Each row below holds a small network's activations on one record, seen along a few directions.
Each row is followed by the record's values for the fields M, Y, K, B, H, E.
Other fields move the rows too, some of them a lot.
Strong random noise was added to every row along 2 fixed directions; ignore it. To show where, here is one row again and again, with new noise each time:
[ 214    9  -21  -74  361   49   -8   59  274  225  375 -221  108  164
 -122  -15  185 -385  -71   58  252 -100  -74]
[  76  108  103 -146 -144  210   35   10  -68  220  111 -171   67  102
   -5  105  146   51 -185  -92  -89  -49   52]
[ 164   22   -2  -81  226  100    5   49  181  218  298 -200   97  135
  -83    0  174 -269  -91   29  156  -81  -41]
[ -70  -83 -100   26  -42  281   57   58  -11  147   78  -73   67  -42
   74 -142  149  -49  -32   89  -87    3   19]

[ -37  434  366 -244 -341   -9   -9 -262 -278  178   80  -38  -17  429
   -1  296  -43  238 -199 -320 -152   62  114] | M: m1 / Y: y1 / K: k1 / B: b1 / H: h4 / E: e1
[  99  566  374 -225  -28 -237 -127 -300 -152  183  342  -48 -119  639
  -94  364  -87  -61 -167 -215   65   23   22] | M: m1 / Y: y5 / K: k1 / B: b1 / H: h1 / E: e2
[ -13  152  265 -197 -310 -334   64  144   58 -160 -344  -78  -30  -89
  -62   70 -203  509  -38 -410   24  115  162] | M: m2 / Y: y3 / K: k2 / B: b2 / H: h1 / E: e2
[ 275  -11   18 -198  338 -197   11  214  562  193  112 -384  260   -7
 -218 -196  -40  -49  130 -215  515  -29   89] | M: m2 / Y: y5 / K: k2 / B: b2 / H: h3 / E: e2
[ 212 -168  -53   68  528 -216  -48  108  292 -169  117  -88  -84  -54
  -82  -50  134 -341   74  160  274  -55 -127] | M: m1 / Y: y2 / K: k3 / B: b5 / H: h4 / E: e1
[ 111  -73   77   52  -10 -149  -30  -13 -244 -377 -403  158 -253 -180
   63  243  -12  247 -151   28 -216 -115  -26] | M: m1 / Y: y2 / K: k2 / B: b5 / H: h3 / E: e1
[-205 -343 -506  402  335  376  -74  -85 -152    8  136  320 -110 -133
  199 -248  165 -637   54  633 -135  -14 -254] | M: m2 / Y: y5 / K: k1 / B: b1 / H: h5 / E: e2
[ 298 -371  -83  -22    1  179   21  243  149   -5 -101 -114  132 -516
 -117  226  194   15 -198   85  -69 -301  -50] | M: m2 / Y: y1 / K: k1 / B: b1 / H: h3 / E: e2
[ 252  212  340 -128  -88 -288    2   21   15 -238 -133 -119 -151   26
  -63  317   28  366 -159 -368  -57 -102   42] | M: m1 / Y: y2 / K: k1 / B: b1 / H: h2 / E: e2
[  22  204  157 -128   55 -202  -16  -64  285   90  201  -72  170  206
  -56  -41  -96  -20  173 -183  212  103   78] | M: m1 / Y: y1 / K: k1 / B: b1 / H: h3 / E: e2
[-32 -55 -24  20  -4  72   4  -7  33   6 -10   8  14 -35  49 -96  19   9
  32  21  -5  -9 -38] | M: m2 / Y: y5 / K: k1 / B: b1 / H: h3 / E: e2
[ 173 -124  -25  -14   54   34  -51  140  -19  -80 -148 -116  -92 -213
  -91  206   50  -49 -176   95   46  -99  -76] | M: m2 / Y: y2 / K: k3 / B: b3 / H: h1 / E: e2
[ 171 -284  -83  124  244  -51   -3   14   15 -238 -171  151 -184 -383
  -52  186  175 -195 -204  188  -70 -163 -203] | M: m2 / Y: y4 / K: k3 / B: b4 / H: h3 / E: e2
[ -44  236   50  -33    2  -52  -67 -103   77  113  236  -37   39  276
   71 -101  -63  -61  130  -97   61  115   64] | M: m1 / Y: y2 / K: k1 / B: b1 / H: h4 / E: e2
[ -15  297  264  -77 -360   47  -63 -273 -472   39  -79  130 -237  236
   91  355   -8  314 -260 -137 -377   -6   53] | M: m1 / Y: y5 / K: k1 / B: b1 / H: h4 / E: e2
[ 289 -140  -23 -117   40  181  -50  192  219  193   86 -263  186 -160
 -130  138  143 -156  -90   73  138  -90  -33] | M: m2 / Y: y5 / K: k1 / B: b5 / H: h1 / E: e2
[ 158  164  219  -94  329 -468   33  -13  330 -115  146  -74   -6  203
 -206   23  -14  -45   24 -304  310   45   -6] | M: m1 / Y: y4 / K: k3 / B: b4 / H: h4 / E: e1
[ 145 -105  -53  -27  448 -240    1  143  421  -87   76 -164   94    6
  -94 -198   18 -200  153   34  364   37  -36] | M: m2 / Y: y2 / K: k2 / B: b5 / H: h4 / E: e1
[ -94 -328 -354  309  401  -16   58  218  317 -188  186   63   71 -181
  -10 -390   99 -372  302  307  199   10 -112] | M: m1 / Y: y5 / K: k1 / B: b1 / H: h1 / E: e1
[ -85   61 -132   21  296   16  -40  -60  229  244  368  -75  154  312
  -44 -221  -37 -424  130  150  293   76 -112] | M: m2 / Y: y5 / K: k1 / B: b1 / H: h1 / E: e1
[ -55 -146  -41   43  -77  -13   88   64   41 -127 -182   14    6 -326
   18  -59   -5  214   52  -49  -65  -20  107] | M: m1 / Y: y4 / K: k3 / B: b4 / H: h3 / E: e2
[ 123 -162 -119  116  267   58  -53   38   27 -129   20   56  -70  -25
  -20   81  107 -288   23  250   34  -49 -114] | M: m1 / Y: y5 / K: k1 / B: b5 / H: h1 / E: e1
[-404   97 -137  196  -80   82   -7 -196 -180   12   54  203  -54  226
  179 -271 -121  -36  183  129  -96  187   -7] | M: m1 / Y: y5 / K: k1 / B: b1 / H: h1 / E: e1
[-416 -158 -307  346  227  -22   16  -54   92 -131   96  297  -41   -6
  161 -436  -95 -279  359  347   33  178  -50] | M: m1 / Y: y1 / K: k1 / B: b1 / H: h1 / E: e2
[ -68 -451 -330  266  553 -276  -24  194  329 -260  -72  136 -127 -378
  -15 -383 -105 -367  229  290  335  -14 -165] | M: m2 / Y: y3 / K: k2 / B: b2 / H: h5 / E: e2
[ -88 -144 -113  -33  -94  240   84  -16   66  157   58  -44  241  -72
   10  -98   10  -61   31   82  -11    7  -53] | M: m2 / Y: y1 / K: k1 / B: b1 / H: h3 / E: e1
[ 175  -99  -49  -84  182  154  -39  119  201  211  207 -182  184  -12
  -83   83  157 -436  -43  132  214  -54  -91] | M: m2 / Y: y1 / K: k1 / B: b5 / H: h5 / E: e2
[-269 -198 -333  354  250  117  -40  -74 -132  -52  161  269 -156  -29
  157 -248   13 -405  151  457  -45  -22 -139] | M: m1 / Y: y5 / K: k1 / B: b1 / H: h5 / E: e2
[ 598   68  280 -270  422 -277  -78   99  161  -27  137 -299 -101  101
 -277  556  193 -272 -395  -77  262 -320 -159] | M: m2 / Y: y2 / K: k3 / B: b5 / H: h4 / E: e1
[-136    8 -188  110  332   36  -33  -67  178  150  389  -11  103  277
   17 -296  -33 -425  231  226  239   81  -53] | M: m1 / Y: y5 / K: k1 / B: b1 / H: h1 / E: e1
[ -11  222  248  -89 -146 -160  -29 -182 -127  -91  -43  108  -87  153
    6  219  -71  171  -68 -197  -96    3   58] | M: m1 / Y: y1 / K: k1 / B: b1 / H: h3 / E: e2
[-108 -286 -243  188   93  158   -6   47 -113  -83 -324  125  -74 -270
   97 -214  -31   26   23  222  -53  -34   23] | M: m1 / Y: y5 / K: k2 / B: b3 / H: h3 / E: e1
[ 405  -17  121  -98  403 -335   -9   73  225 -167  -59  -71 -105   -1
 -207  158   61    5  -82 -173  260 -158   14] | M: m1 / Y: y5 / K: k2 / B: b2 / H: h3 / E: e1
[-336 -322 -327  256   47  217   69   85   12 -142 -102  143   -9 -220
  241 -459    2  -77  266  287 -120  138  -72] | M: m2 / Y: y2 / K: k1 / B: b1 / H: h4 / E: e1
[ 238  202   89  -76  556 -485 -144   -8  401    1  320 -176   13  302
 -197  -62 -120 -345   97   -9  519   24   -4] | M: m1 / Y: y2 / K: k2 / B: b5 / H: h1 / E: e2
[  56  128  106 -282   92  -13   30   59  419  309  375 -253  319  271
 -118 -116   11 -182  176 -112  327  162   84] | M: m2 / Y: y1 / K: k1 / B: b1 / H: h1 / E: e1

Which values does each new row have?
[-108  329  265 -172 -318   13  -18 -179 -279   56   47   34  -92  351
   65  188  -50  246  -44 -164 -192  116  122] | M: m1 / Y: y5 / K: k1 / B: b1 / H: h1 / E: e1
[ 137  -70  120   51 -361  112  -52   31 -460 -304 -484  134 -285 -327
  134  473   79  306 -328   11 -461 -209  -64] | M: m1 / Y: y2 / K: k1 / B: b5 / H: h3 / E: e2
[-280   46 -279  279  194  189  -96 -258 -231   85  261  307 -120  278
  195 -184  -11 -482  107  379  -85   60 -109] | M: m1 / Y: y5 / K: k1 / B: b1 / H: h5 / E: e2
[ 236  161  124 -118  144 -112   -4   32  282  112  250 -212  147  158
 -103   71   63  -60   33 -183  215  -78   42] | M: m1 / Y: y5 / K: k1 / B: b1 / H: h3 / E: e2
[-551 -497 -337  285 -305  160  150  237 -114 -408 -622  332 -101 -633
  318 -621 -114  374  358  135 -288  303  114] | M: m2 / Y: y3 / K: k2 / B: b2 / H: h5 / E: e1
[ -78 -131 -226  100  324   97  -26   47  199  187  348  -33   73   65
  -14 -238   29 -473  115  338  225  -18  -97] | M: m2 / Y: y5 / K: k1 / B: b1 / H: h1 / E: e2
[ -88 -223 -202  140   53  221   40  144  -26  -39  -43  -28   27 -168
   56 -110   65 -158   84  281  -25  -45  -12] | M: m1 / Y: y5 / K: k1 / B: b5 / H: h1 / E: e1
[-360  129 -100  167 -355  265    9 -246 -517  -15 -133  279 -110  144
  264   34  -56  102  -20  129 -423   64  -27] | M: m1 / Y: y5 / K: k1 / B: b1 / H: h5 / E: e1
[  29 -259 -212  206  301   70  -33   43   88   18  149   66  -82 -149
   -2 -120   90 -252   42  307   44 -122  -90] | M: m1 / Y: y5 / K: k1 / B: b1 / H: h4 / E: e2
[ -99   92    3   -1 -182  187   18  -63 -207   -4  -89   60   28  104
   74  177   13  -36  -45   80 -183   31   17] | M: m1 / Y: y1 / K: k1 / B: b5 / H: h1 / E: e1
[ 611   69  290 -392  314 -505   -1  244  638   18   99 -402  231  -23
 -428  242  -60   17  -77 -467  533 -135   10] | M: m2 / Y: y3 / K: k2 / B: b2 / H: h3 / E: e2
[-199 -344 -323  171  240   -8  105  269  297 -131 -157   -2   94 -283
   24 -577  -37  -35  342  154  209  139   72] | M: m2 / Y: y5 / K: k2 / B: b2 / H: h1 / E: e1
[ 199 -148  -23 -153  149   69   30  260  474  165   74 -292  345 -157
 -130  -52   86 -217   67   -5  309  -31   13] | M: m2 / Y: y1 / K: k1 / B: b5 / H: h3 / E: e2
[  60  389  270 -202 -185  -33  -27 -156 -149  172  218  -68   18  360
  -69  331   -3   25 -174 -191  -62   -9  107] | M: m1 / Y: y1 / K: k1 / B: b1 / H: h1 / E: e2
[  37  152   77   49  -38   20 -105 -227 -396  -16  -86  157 -225  120
   63  349   59 -106 -257  145 -230  -35 -122] | M: m1 / Y: y5 / K: k3 / B: b5 / H: h5 / E: e2
[  73  280  114  -68  307 -199  -50 -162  134  182  366 -101   17  481
 -104   41  -34 -266  -12  -71  258  -22  -62] | M: m1 / Y: y5 / K: k1 / B: b1 / H: h4 / E: e1
[-166   16  -51    0   14 -120   60   97  114  -20  -80   37    3   35
  -15 -309 -109  127  208  -67  142  158  164] | M: m1 / Y: y5 / K: k2 / B: b2 / H: h1 / E: e1
[  64 -148 -179  285  361  -19  -61  -99  -26 -217    6  242 -217  -70
   75   46  129 -299  -20  277  -72 -131 -209] | M: m1 / Y: y5 / K: k1 / B: b1 / H: h3 / E: e2
